A small network was shown many inputs. Here are its activations along a few directions, one row for each input.
In each table, some parts of the input vary, and every possible input appears once, in random order.
Descriptions start from the smaller parts, as in this example, which fits no table here: one of 3 separate values, together with either a single point or one of 9 places along a line or (one of 6 places along a line, together with one of 8 places around a ring).
Shared parts are said once, and a part with two or three values counts as separate values.

Other details of the inputs shift rows strongly along two fixed directions, in all tables alike. That doesn't count.

A family of inputs:
r1: [ 12  -1  16  17 -41 -22  -9 -15  -3  -7 -26  -5   5   8  35]
r2: [  8   2  20 -16 -32 -25  14 -10 -13   7  -6  11  15  -2  29]
r3: [ 43  11   9 -27 -85  31  48  -9 -16 -32 -20 -18 -29  28  64]
r4: [  4  15   4 -61 -34  30  34   7   3  -8 -11  -9  -1  20  44]
r5: [ 46  10   5 -43 -82  76  50 -19   3 -56 -58 -30 -50  32  51]
r6: [-17   7  43  49 -42 -87  -4  12   7  24  30   0  31 -33  44]
r7: [-19   1   5  15  21 -22 -23 -29   3 -21  39 -27  11  -3 -24]
r8: [  7  24  31  10 -62 -16  53  18  -9 -12   6 -13 -12   5  63]
r9: [  5  12  12  33 -31 -21  10  -1 -15 -12 -24   0 -14   9  32]
r10: [ 44   6  -8 -67 -37  67  44 -15  -1 -19 -22   1 -11  46  26]
r11: [ 26  17  -2 -25 -28  30  55   0 -13 -15 -12   8 -16  29  27]
r12: [-17 -11  29  50 -12 -97 -40   3 -17  30  14  12  31 -51  13]
r13: [ 15 -15 -58 -32  86  86 -17  23  -5  10  -5  22 -23  18 -81]
r14: [  5 -15 -50 -19  84  92 -23  14  13  -4 -32  14 -33   5 -89]
r15: [-10  11  38  41 -56 -62  23  12   2  12  23  -6  11 -18  54]
r16: [-14  -9  30  41 -22 -73 -34 -10 -14  14 -18   2  22 -25  26]
r17: [  4 -16 -29 -70  61  82 -15  22   7  17  -5   2  -2  17 -57]
r18: [-42 -23 -17  73  96 -78 -56  13  13  73  44  54  44 -47 -79]
r19: [ -3  20  32  12 -63 -26  34 -37 -10 -55  28 -46 -16  15  51]
r20: [-41   0  -5  43  39 -57 -14  23  22  44  39  25  28 -29 -11]
r21: [  2 -19 -37   0  59  42 -33   1   6  15 -21  15  -9  18 -57]
r22: [-10  -9  22  63 -15 -93 -36   2  -4  29  23  14  31 -44  12]
r23: [ -62  -11  -17   73  118  -58  -60    1    4   16   67    8   18  -37
 -100]
r24: [  1  -5 -47 -64  66  81  -4  19  28  17   5  14   3  27 -45]
r25: [  4  -7  26   6 -43 -19  -9 -12  -3 -16 -38 -14  -4 -27  27]
r26: [  4   2 -13 -67  21  69   0 -32 -10 -46   6 -40 -17  32 -28]
r27: [ 18 -24 -41 -37  52  88 -30  -3  22  -7 -37   2 -15   7 -68]
r28: [-12  24   6   5 -18 -17  42  22   4   1  12   5  -1   2  41]
Description of these inputs: one of 4 places along a line, together with either a single point or one of 6 places along a line.
- Changing only the place on the line of 4 turns r2 into r10. The same change can be made to r17. Which row results? => r6

A family of inputs:
r29: [ 14  -4 -19 -29  15  53   1  -6  -2 -16 -14  -7 -18  21 -22]
r30: [  4  15  29  19 -59 -35  23 -15 -11 -24   5 -19  -5  -1  50]
r31: [ 23  -3 -14 -44  -7  58  13   7   0  -5 -31   2 -15  19   2]
r32: [ -7   2  10  19  -5 -25  -7 -16  -6 -13  12 -11   2  -5   1]
r33: [-18   4  18  25  -8 -43  -9 -16  -3 -11  23 -16   9 -13   7]
r34: [ -3   7  12  12 -18 -25  13   6  -4   6   7   4   5  -7  21]
r35: [  0   3  21  26 -38 -35   2  -1   0  -1 -12  -2   2 -16  33]
r36: [ 28   2 -15 -48 -14  58  28   8  -1  -2 -24   7 -13  31  13]
r37: [ -1   0  23  22 -32 -35 -10 -18  -6 -13  -7 -13   3 -13  21]
r38: [-25  -1   1  28  28 -31 -16   6   9  13  25   4  13 -19 -19]
r39: [-35 -17 -25  25  95 -13 -53   7  11  27  36  12  18 -23 -83]
r40: [  6  14  24  11 -55 -38  31   4  -5   5   4   5   8  -1  57]
r41: [  2  -2  13  15 -21 -19  -8  -7  -3  -6 -10  -6   0 -11  12]
r42: [ -9  -2   3  29   7 -26 -11   4   2   9   2   7   4 -14  -4]
r43: [  0 -14 -28 -16  56  42 -28  -9   1  -4  -3  -1  -7  10 -58]
r44: [-20  -2  -1  16  27 -33 -11  16   9  33  26  19  23 -16 -11]
r45: [-10  -3 -11  13  31   0 -10   6   6   9  10   8   1  -5 -26]
r46: [ 29  -2 -13 -50 -17  58  20   9   2   1 -32   7 -10  24  13]
r47: [  3  -7 -20 -15  32  29  -7  12   2  13  -8  14  -2   5 -27]
r48: [ 18  11  -7 -56 -19  60  38   3  -1 -21  -8 -13 -18  32  19]
- Changing only one part turns r46 into r40. The same change can be made to r31. Which row results? => r34
- Describe the family of inputs behind these rows. => one of 4 places along a line, together with one of 5 places along a line
- Start at r44 and move only the place on the line of 5, one step at a time. The first step leads to r48. Which rows follow, in order? => r38, r39, r33
- Start at r43 and move only the place on the line of 5, one step at a time. The first step leads to r29. Which rows follow, in order? => r42, r47, r36
